A small network was shown many inputs. Here are its activations along a few directions, one row for each input.
Each table varies a few parts of the input and shows all the possible inputs, shuffled.
A made-up example of a description, with smaller parts first: values(2) and (point or line(9) or (line(4) and ring(5))).
Shared parts are said once, and a part with two or three values counts as separate values.
In the rows, 128 means zero.

Other details of the inputs vary at random and push rows far along three fixed directions, the same in every table; ignore that.

Table:
r1: [ 98 132  74  77 168 155 108  65 163  59 102]
r2: [196 145 201 196 118  79 147 149 120 197 157]
r3: [ 91 144 194 169 194 168 134  85 125 103  99]
r4: [ 89 159 101  77  24  93 152  86 195 107 114]
r5: [ 68  98  64 143  98 214  27 133 183  18 153]
r6: [ 68 100  74  63 143 148 128 104 164  70 102]
r7: [ 76 110 175 144 166 177 169 159 110  84  86]
r8: [ 64 104 170 164 177 172 175 117 139 116  88]
r9: [184 159  74 101  91  64  99 150 132 160 151]
r10: [ 86 175 191 172  42 108 180 155 114 117  69]
r11: [187  83 167 189 241 132 133 143 100 164 163]
r12: [127  73 144 183 228 130 142 197  88 184 139]
r13: [200 157  82  96  84  63 101 171 116 127 157]
r14: [108 124  82  66 164 162 116  68 172  57 106]
r15: [170 114  47  98 215 113  74 160  85  98 160]
r16: [187  74  64  59 187 166  67 126  91 152 172]
r17: [138  62 157 165 221 141 150 208 105 183 149]
r18: [ 75 175 196 158  44 119 179 148 145 155  78]
r19: [159 134  68 117  77  54 137 136 148 181 175]
r20: [155  49  70  84 186 148  94  88  99 167 212]
r21: [ 86 142 179 149 186 178 131 133 120 105  69]
r22: [ 96 134  87  89 172 143  99  41 156  54 120]
r23: [105 123 178 221 135 250  44 167 149  48 120]
r24: [164 121  90 121  79  40 130 118 152 171 191]
r25: [138  66  52 125 213  94 110 106 123 135 190]
r26: [179  88  62  87 216 125  95 131 142 128 177]
r27: [ 92 142  76  76 171 155 101  66 160  64 107]
r28: [187 146  68 113  91  52 100 143 128 151 135]
r29: [137 172 222 139  35 174 156  90 125 166  87]
r30: [181 118  80  83  43  95 111 151  81 173 174]
r31: [210 133 101  95  71  96  88  77 109 183 188]
r32: [ 78 162  86  88  25  81 137  98 169 100  86]
r33: [177 115 151 168 232 148 122 209  64 150 151]
r34: [ 95 145  80  65 168 167 108  72 167  69 118]
r35: [154 141 165 200 101  71 159 210  75 187 133]
r36: [113 205 116  93  43  92 117  48 174  96 121]
r37: [120 199 199 168  58 119 156 146 109 102  59]
r38: [117 188 112  66  31  99 116 103 179  91  90]
r39: [153 133  77 139  87  31 121 106 134 172 181]
r40: [205 150 179 186 106  87 149 204  83 165 123]
r41: [ 71 119  81  56 140 151 122 128 143  48 120]
r42: [156 136  80 128  83  43 127 113 141 177 192]
r43: [ 95 153 200 170  45 116 201 121 161 147  79]
r44: [102 124 184 139 181 185 145 135 132  97  69]
r45: [ 71  98 190 164 178 168 174  96 142 110 109]
r46: [ 57 114 173 163 179 172 168 118 136 122  92]
r47: [ 63 131 172 142 169 183 161 163 105  96  97]
r48: [152  47 160 146 196 184 134 178  67 210 157]
r49: [215 142 191 159  80 132 127 183  49 200 141]
r50: [102 146 214 143  18 164 180  99 129 181  95]
Description of these inputs: values(2) and (point or (line(4) and (point or ring(5)))).
Q: Change only the ring(5) part in r10. List by row number the other rows that result.
A: r7, r35, r41, r47
Q: Change only the ring(5) part in r18. List by row number the other rows that result.
A: r6, r12, r17, r32
Q: Change only the values(2) part in r3. List by row number the other rows that result.
A: r39
Q: Change only the line(4) part in r3. List by row number the other rows that result.
A: r15, r21, r27
